Each row below is a small network's average activation on inputs in which a field has the value named, seen along a few directions.
Related values have similar rows: they may be neighbours, one step apart, or belong to one group.
In the rows, 500 means zero.
Strong random noise was added to every row along 5 fixed directions; ignore it. To show where, here is one row again and again, with new noise each time:
[675 474 516 339 544 515 330 454 433 459 326 340 448 515 450 605 640]
[664 700 471 301 483 460 451 537 556 602 308 507 375 369 562 511 561]
[553 539 343 413 386 469 575 389 494 469 476 408 483 444 543 446 513]
[516 492 415 528 439 461 538 352 426 440 505 388 544 488 530 484 567]
[559 648 529 363 527 520 528 638 583 622 410 530 432 352 524 483 462]
[496 785 447 393 405 339 532 262 577 476 388 332 422 149 513 289 598]
[484 556 456 735 467 437 616 449 380 567 568 619 605 579 677 556 559]


P, 11 values:
p10: [430 325 774 654 657 613 330 596 443 513 577 604 544 710 370 590 493]
p5: [470 526 419 608 490 439 617 495 471 527 506 530 543 557 555 532 496]
p6: [512 577 463 309 420 472 465 293 511 416 439 421 453 331 481 384 527]
p8: [527 534 456 367 455 535 511 552 519 534 493 536 476 480 587 527 426]
p9: [404 451 709 633 657 474 322 524 501 468 537 498 489 498 313 464 612]
p2: [393 371 630 329 549 607 395 497 597 414 532 433 441 429 335 408 456]
p1: [649 510 459 483 518 451 319 550 516 479 354 477 410 652 497 606 606]
p7: [355 518 650 905 568 446 545 591 509 590 684 661 586 557 508 493 483]
p4: [378 473 548 389 463 508 572 407 573 408 617 479 507 288 414 331 386]
p11: [630 377 236 458 343 462 509 339 474 327 433 338 467 688 505 561 545]
p3: [694 530 351 499 476 416 412 442 363 525 321 601 493 709 693 698 621]
The values of P form a ring.
A walk along P starts at p4 and steps to its neighbour p2. Put p9, p1, p7, p3 in the order it reaches them. -> p9, p7, p1, p3
How many steps from neighbour to neighbour lead from p10 to p11, at the fewest? -> 4

S, 9 values:
s8: [443 613 371 835 388 394 751 571 481 720 658 775 550 663 640 505 402]
s4: [552 511 759 699 735 562 324 779 505 609 367 684 531 587 513 685 538]
s6: [696 592 505 338 593 552 527 823 487 765 350 698 430 547 641 687 470]
s2: [508 569 192 507 249 407 655 127 360 390 589 265 551 543 626 391 617]
s1: [572 377 400 432 331 441 415 192 455 251 664 385 494 483 430 355 571]
s7: [653 679 537 278 583 506 477 695 543 644 262 669 405 439 591 641 478]
s9: [447 510 624 570 644 479 308 445 504 363 391 351 480 454 374 523 736]
s5: [405 571 665 427 570 450 406 356 525 385 363 282 504 302 483 490 545]
s3: [595 262 495 407 451 516 250 308 441 413 477 461 429 656 372 504 582]
The values of S form 3 separate groups.
List the group mates of s9, in the order listed. -> s8, s4
List the group mates of s3, in the order listed. -> s1
